Each row below holds a small network's activations on one input, seen along a few directions.
Each table varies a few parts of the input and shows all the possible inputs, shuffled.
Descriptions start from the smaller parts, as in this example, which fits no table here: one of 8 places around a ring, together with either a single point or one of 11 places around a ring or (one of 2 separate values, together with one of 6 places along a line).
Shared parts are said once, and a part with two or three values counts as separate values.
(in the rows, 128 means zero)

Rows:
r1: [139  95 145 112  97  73 107  73 193 137 150  92  98 147 107]
r2: [173 181 142 210 112 137 180 150 122 127 141 247 189 115 114]
r3: [ 64 130 143  65 114 162 106 133 147 141 157  66  72  78 158]
r4: [164 101 111 204 160  50 152 110 124 148 143 182 140 136  94]
r5: [ 95 113 173  55 122 148  95 115 114 141 121  50  90  95 165]
r6: [ 51 157  83  67 152 238 118 189  95  75 123  81 119 136 154]
r7: [193  99 156 150 145  65 152  89 103 141 138 204 147 142  90]
r8: [121  98 123 113 119  91 116  63 178 132 176 134  89  99 119]
r9: [203 166 170 197 126 125 174 134  93 133 106 227 207 131 122]
r10: [ 57 117 127 103 141 128  99 134 138 153 127  28  85  90 170]
r11: [151  85 154 101 129  78 108  46 146 135 138 115 105 118 127]
r12: [184 112 147 165 112  60 148 118 148 141 149 184 138 171  69]
r13: [ 79 124 165  65  88 144  97 141 161 146 132  26  80 126 149]
r14: [ 48 142  70 106 179 209 113 194  88  85  91  44 132 145 167]
r15: [ 67 152 103  62 128 221 116 199 110  77  98  36 128 182 145]
r16: [191 180 161 209  94 119 172 163 140 130 116 209 200 160 105]
r17: [119  85 110 153 146  61 110  65 169 144 142  92  99 111 127]
r18: [173 169 125 248 140 110 174 153 114 139 110 205 199 128 129]
r19: [169 129  42  82  90 165  82 140 111 152  65 179 104 102 135]
r20: [164 113 126 165 131  77 158 107 132 136 175 225 130 124  81]
r21: [ 83 142 112  55 161 225 110 173  62  75  89  62 139 152 160]
What is each input in this table made of?
Answer: either a single point or (one of 4 separate values, together with one of 5 places along a line)

Rows:
r22: [107 114 169 203 162  59 161 111 156 131 172  98 142 144 114]
r23: [179 108 172 118  85  71 124  69 165 162 151 169 110 110 108]
r24: [107 147 107  92 134 194 123 172  94  97 102 109 139 150 139]
r25: [119 109 154  47  87 134  87  99 150 149 131  82  74 102 141]
r26: [171  99  92 147 127  80 122  86 138 144 135 190 115 118 101]
r27: [ 51 114 149 134 165 117 127 129 149 112 150   9 113 143 149]
r28: [163 123  85 178 157 106 141 121 103 127 116 199 153 126 113]
r29: [ 98 177 160 104 101 199 131 179 124 118 117  95 142 123 158]
r30: [172 148 128 170 132 129 156 149 106 117 114 192 175 157 107]
r31: [108  99  74  67 131 142  88 115 126 129 116 104  81 114 134]
r32: [101 122  64  98 161 172 110 147  90 111 102 114 116 119 146]
r33: [159 176 182 179  95 133 167 158 133 140 130 176 176 130 126]
What is each input in this table made of?
Answer: one of 2 separate values, together with either a single point or one of 5 places along a line
Changing only the choice among 2 separate values turns r28 into r32. The same change can be made to r33. Which row results?
Answer: r29

Rows:
r34: [159 154 191 163 127 110 176 128 106 136 143 169 177 141 125]
r35: [125 100  87  82 114 113 111 123 137 133 146 148  82 138  97]
r36: [ 94 109  87 112 164 125 110 100 135 134 133  85 103  99 160]
r37: [175 105 122 135 114  82 101  88 150 132 113 138 122 132 110]
r38: [ 96 142  80 139 173 167 131 147 108 114 108 117 149 108 157]
r39: [ 75 156 137 120 128 170 138 189 131  87 149  95 139 157 129]
r40: [160 140 104 155 119 146 139 133 131 100 143 198 144 144  98]
r41: [119 108 103  84 120 126 102  96 136 125  97  70 109 145 140]
r42: [125 151 141 219 145  92 182 143 127 138 139 153 166 122 129]
r43: [165 108 157 111 127  96 112  71 122 132 139 168 118 100 117]
r44: [117  98  81 123 150  96 104 118 119 160 130 130  93  97 134]
r45: [119 103 139  60 136 141 117  90 113 120 125  98 106 111 151]
r46: [141 132  94 195 142 126 141 125 107 122 123 182 155 101 133]
r47: [ 74 120 142 144 158 126 117 128 144 135 152  42  92 108 151]
r48: [ 92 153 185 109 142 174 133 167  94 106 127  94 150 133 153]
r49: [172 152 157 186 118  95 163 148 139 137 116 141 183 172 118]
r50: [152  93  99  93 112  96  99 122 126 147  96 117  97 142 115]
r51: [147 110 203 137 128  74 147  83 144 153 157 144 135 121 118]
r52: [164 128  96 126 126 146 118 167 101 132  77 148 135 159 118]
r53: [123 140 133  86 150 186 134 134  86 104 103 132 151 123 152]
r54: [144 157 147 175 120 111 180 152 149 118 161 168 162 161  94]
r55: [ 76 115 143  99 116 139 121 135 157 110 171  60  92 144 122]
r56: [125 141  99 113 134 171 120 144 113 106  75 107 151 160 144]
r57: [ 69 163 134 163 165 155 138 179 115 113 128  73 141 118 151]
r58: [103 143  86  97 136 183 137 153 125  87 124 134 139 148 128]
r59: [148 111 112 125 117 101 113  89 161 119 162 168 104 128  92]
r60: [135 191 131 117  48 190 120 170 153 166 107 161 123  75 169]
r61: [100 110 191  87 131 139 121 122 122 120 148  56 102 115 145]
r62: [ 99 114 153 112 112 126 104 126 144 128 123  29 110 151 134]
r63: [121 128  73 152 153 142 129 162  88 140 107 159 138 106 130]
r64: [ 97 110  92  71 124 142 116 103 150 108 147 100  94 138 125]
r65: [115 109 154 194 145  58 152  94 163 158 157 130 122 110 129]
r66: [130 114 160 151 118  78 150 102 184 139 178 143 121 146  90]
r67: [177 140 147 143 126 145 139 110  87 117 124 195 158 120 124]
r68: [136 133  81 112 126 160 132 169 109 117 126 176 123 150  98]
r69: [147  98 132  69 127 110 110 108  98 147 124 144  95 110 121]
r70: [188 137 117 166 119 128 126 131 122 117  95 170 160 153 119]
r71: [157 135 125 100 136 161 131 146  67 134 106 172 137 125 119]
r72: [125 156 140  89  46 148  96 123 182 181 124 126  89  55 154]
r73: [134 103 105 166 143  82 112  81 141 142 143 155 112  90 131]
r74: [158 107 167 160 115  60 136 100 173 154 133 113 144 150 110]
r75: [ 97 156 148 136 126 160 118 176 118 109  99  66 154 170 141]
What is each input in this table made of?
Answer: one of 2 separate values, together with either a single point or (one of 4 separate values, together with one of 5 places along a line)
Changing only the choice among 2 separate values turns r47 into r57. The same change can be made to r37. Which row results?
Answer: r70
Change only the choice among 4 separate values in r42. List by row number the other rows that result.
Answer: r34, r49, r54

Rows:
r76: [181 166 154 154 114 148 160 153  96 130 104 207 185 137 124]
r77: [ 88 150 152  65 119 204 111 159 106 105 102  59 123 127 170]
r78: [ 70 135 100 108 148 174 109 174 115 115  99  46 121 145 156]
r79: [175 182 147 161  96 156 162 166 118 139 115 217 179 120 128]
r80: [147 154 100 208 154 135 165 162 101 111 125 201 176 136 116]
r81: [ 82 146 131  68 118 202 116 174 126  96 118  58 118 154 140]
r82: [170  98 113  56  98 122  83  82 119 152 108 169  87  93 122]
r83: [ 58 127 101 100 185 171 119 167  92  94 119  47 122 142 154]
r84: [118 112 168 185 137  53 140  97 177 145 154  82 130 138 122]
r85: [157 139 106 200 175 129 161 149  80 103 118 190 182 154 112]
r86: [134 118 220 142 105  77 142  98 158 154 159  95 126 122 127]
r87: [103  98 169 179 173  55 148  86 158 126 172  83 135 140 119]
r88: [170 154 103 203 139 125 154 159 105 120 100 188 184 149 113]
r89: [ 93 113 164 189 153  63 150  98 176 135 179  95 125 124 122]
r90: [144  71  57  92 160 101 102  74 105 131 122 150  89 116 113]
r91: [172 166 133 160 110 145 164 161 113 115 117 208 179 166 100]
r92: [ 80 168 142  73  97 213 112 166 123 116 113  66 122 112 173]
r93: [136  85  52 101 140 109 103  87 127 138 129 161  82  98 118]
r94: [166 116 106  64  81 132  83  92 141 160 119 177  80  77 126]
r95: [ 47 139  95 110 161 181 121 178 110 103 125  56 118 125 155]
r96: [160  83  57  97 126  99  90  86 132 147 105 150  88 114 120]
r97: [165  93  90  60  94 120  87  91 140 135 126 169  84 125 103]
r98: [127 120 199 146 103  71 147 107 178 135 175  95 122 151 107]
r99: [128 137 213 151  89  88 143 108 176 166 169 105 117 108 131]
What is each input in this table made of?
Answer: one of 4 separate values, together with one of 6 places along a line
Changing only the choice among 4 separate values turns r95 into r80. The same change can be made to r83. Which row results?
Answer: r85
Change only the place on the line of 6 in r82. List by row number the other rows that result.
Answer: r90, r93, r94, r96, r97
